Here are a small network's activations along a few directions, averaged over the inputs that share one value of a field.
Related values have similar rows: they may be neighbours, one step apart, or belong to one group.
(in the rows, 500 means zero)
Random noise pushes rows far along 9 fixed directions. That doesn't count. These rows show it; they differ only by the noise:
[512 474 574 558 595 531 450 477 388 510 437 587 544 568 597 597 527 280
 476 433 340 393 605 485 633]
[631 565 675 272 393 297 487 499 591 563 415 487 594 546 411 434 558 443
 739 492 463 562 599 459 565]
[635 476 407 459 657 567 457 433 166 586 269 573 370 610 624 576 385 371
 480 533 485 354 600 325 642]
[366 496 536 640 476 344 719 507 536 508 530 431 517 533 642 553 597 664
 572 578 510 312 480 509 430]
[608 510 520 479 487 603 356 515 450 472 519 626 549 502 416 426 512 292
 412 449 572 596 551 475 615]
[500 206 421 526 553 750 484 590 497 405 553 401 565 644 426 455 437 537
 493 255 297 372 352 463 473]
[503 586 636 670 517 469 475 527 582 302 468 604 469 471 629 806 577 366
 421 570 570 374 664 545 639]
[621 603 562 430 398 379 519 558 674 406 446 469 522 489 502 562 583 508
 671 501 518 435 604 510 564]
[602 588 865 354 548 263 399 411 387 588 324 628 482 540 537 698 492 343
 530 672 667 591 680 403 668]
[436 475 552 508 371 371 652 583 612 602 626 364 584 539 487 333 572 678
 586 560 619 493 339 400 300]
[437 519 741 610 388 430 504 649 729 466 629 451 613 542 538 598 586 360
 469 561 542 482 454 367 365]


Field J:
j12: [598 507 588 450 527 488 432 557 508 523 444 406 407 485 534 574 424 664
 399 573 645 546 431 448 447]
j19: [720 469 811 149 576 349 361 508 632 509 344 341 539 518 473 647 402 638
 708 363 350 549 503 589 616]
j15: [614 563 251 286 368 419 606 459 519 339 248 483 337 567 389 405 331 616
 664 643 618 511 589 372 442]
j16: [489 330 295 592 534 818 453 597 514 319 535 442 483 604 465 458 316 415
 327 372 320 404 374 414 390]
j5: [463 500 573 503 452 437 519 518 667 200 393 516 439 554 454 715 428 539
 483 576 499 446 583 514 472]
j2: [715 948 442 537 448 403 371 582 603 740 514 500 464 355 767 605 667 272
 571 567 475 487 606 390 501]
j3: [490 535 306 521 650 609 468 646 456 735 486 292 494 500 776 486 502 417
 576 410 254 296 392 331 322]
j14: [368 508 687 512 496 453 433 703 740 697 663 258 673 461 602 477 623 467
 563 437 350 509 309 469 257]
j11: [472 346 705 554 458 700 326 583 597 412 699 614 654 542 282 426 510 239
 297 372 483 713 421 493 510]
j10: [255 291 716 564 566 362 631 399 571 417 577 443 468 481 487 725 484 839
 492 612 666 530 405 595 383]
j17: [415 478 445 699 482 572 608 483 570 427 589 565 443 498 478 582 485 441
 426 512 436 477 488 545 484]
j18: [426 521 358 660 469 580 673 508 500 407 465 494 352 557 567 682 426 523
 488 548 375 310 555 452 481]
j1: [433 711 411 558 511 474 446 478 400 625 485 652 553 437 608 457 567 147
 433 577 437 530 651 447 466]
j9: [474 429 560 481 471 550 430 446 693 314 536 539 547 488 382 659 544 379
 612 402 327 545 587 613 567]
j6: [368 460 478 513 448 404 710 450 438 638 500 384 494 546 513 379 464 684
 542 597 411 437 432 492 365]
j13: [522 473 558 443 347 562 516 584 600 444 463 404 508 614 355 507 363 327
 501 558 381 533 453 281 391]
j8: [329 505 653 527 631 402 453 456 384 578 440 519 491 433 599 589 537 420
 462 541 385 472 588 601 567]
j7: [350 426 429 495 422 347 708 321 480 496 528 510 443 497 403 495 503 783
 599 564 557 524 488 611 489]
j4: [470 445 163 515 517 679 512 495 503 365 530 504 500 427 430 401 510 616
 554 324 399 462 496 632 507]
The values of J form a line.
Question: List every value one step from j1, in the order listed.
Answer: j3, j4
Question: List every value one step from j15, in the order listed.
Answer: j5
Question: List every value one step from j7, in the order listed.
Answer: j2, j9
Question: List every value one step from j12, in the order listed.
Answer: j19, j6
Question: What is the length, in steps, of the shortest route from j16 to j8?
Answer: 16

Field U:
u3: [277 361 622 571 690 426 572 387 285 749 594 429 509 515 555 434 468 753
 362 503 492 605 273 568 379]
u11: [657 656 417 388 477 370 525 418 372 798 490 495 531 468 572 337 595 483
 700 466 463 492 536 450 534]
u15: [553 487 832 439 400 436 338 559 773 383 551 584 548 539 368 711 545 278
 531 517 542 673 574 446 550]
u2: [361 349 285 839 657 727 534 498 404 364 606 564 372 479 663 687 498 572
 339 389 473 267 409 613 556]
u13: [578 517 466 303 369 453 533 410 276 476 244 703 413 670 286 346 283 192
 444 758 579 605 703 199 528]
u1: [392 524 368 634 404 504 654 473 384 487 551 645 493 477 459 279 547 526
 389 614 631 496 532 554 537]
u6: [423 439 476 503 480 530 528 299 255 490 473 757 507 574 341 478 478 256
 409 549 547 611 648 484 690]
u9: [273 370 482 629 437 470 753 303 393 318 464 655 409 549 386 617 434 569
 484 647 581 491 660 554 512]
u14: [439 490 709 582 653 304 550 490 435 572 418 457 506 554 739 667 543 718
 493 568 525 359 487 565 513]
u5: [471 433 564 738 597 636 481 656 564 409 604 354 446 507 697 684 490 675
 263 561 736 365 270 434 407]
u4: [453 652 458 512 497 467 489 507 558 364 323 572 408 495 600 841 463 157
 562 654 399 386 745 322 487]
u10: [300 293 600 662 563 585 590 462 393 343 506 558 525 610 479 581 474 529
 358 477 467 428 508 574 563]
u12: [509 530 431 465 529 538 459 501 525 411 441 481 422 421 473 540 443 540
 465 525 527 496 544 584 523]
u7: [759 572 267 419 556 800 199 536 482 277 475 544 382 275 413 456 434 548
 315 433 741 623 528 668 651]
u8: [604 875 246 651 358 513 496 694 882 394 644 370 502 265 653 505 658 521
 518 466 476 388 486 621 394]
The values of U form 3 separate groups.
Question: Which other values are in the same group as u5? Give them in the order they are listed.
Answer: u13, u1, u14, u10
Question: Which other values are in the same group as u15? Give them in the order they are listed.
Answer: u11, u2, u6, u9
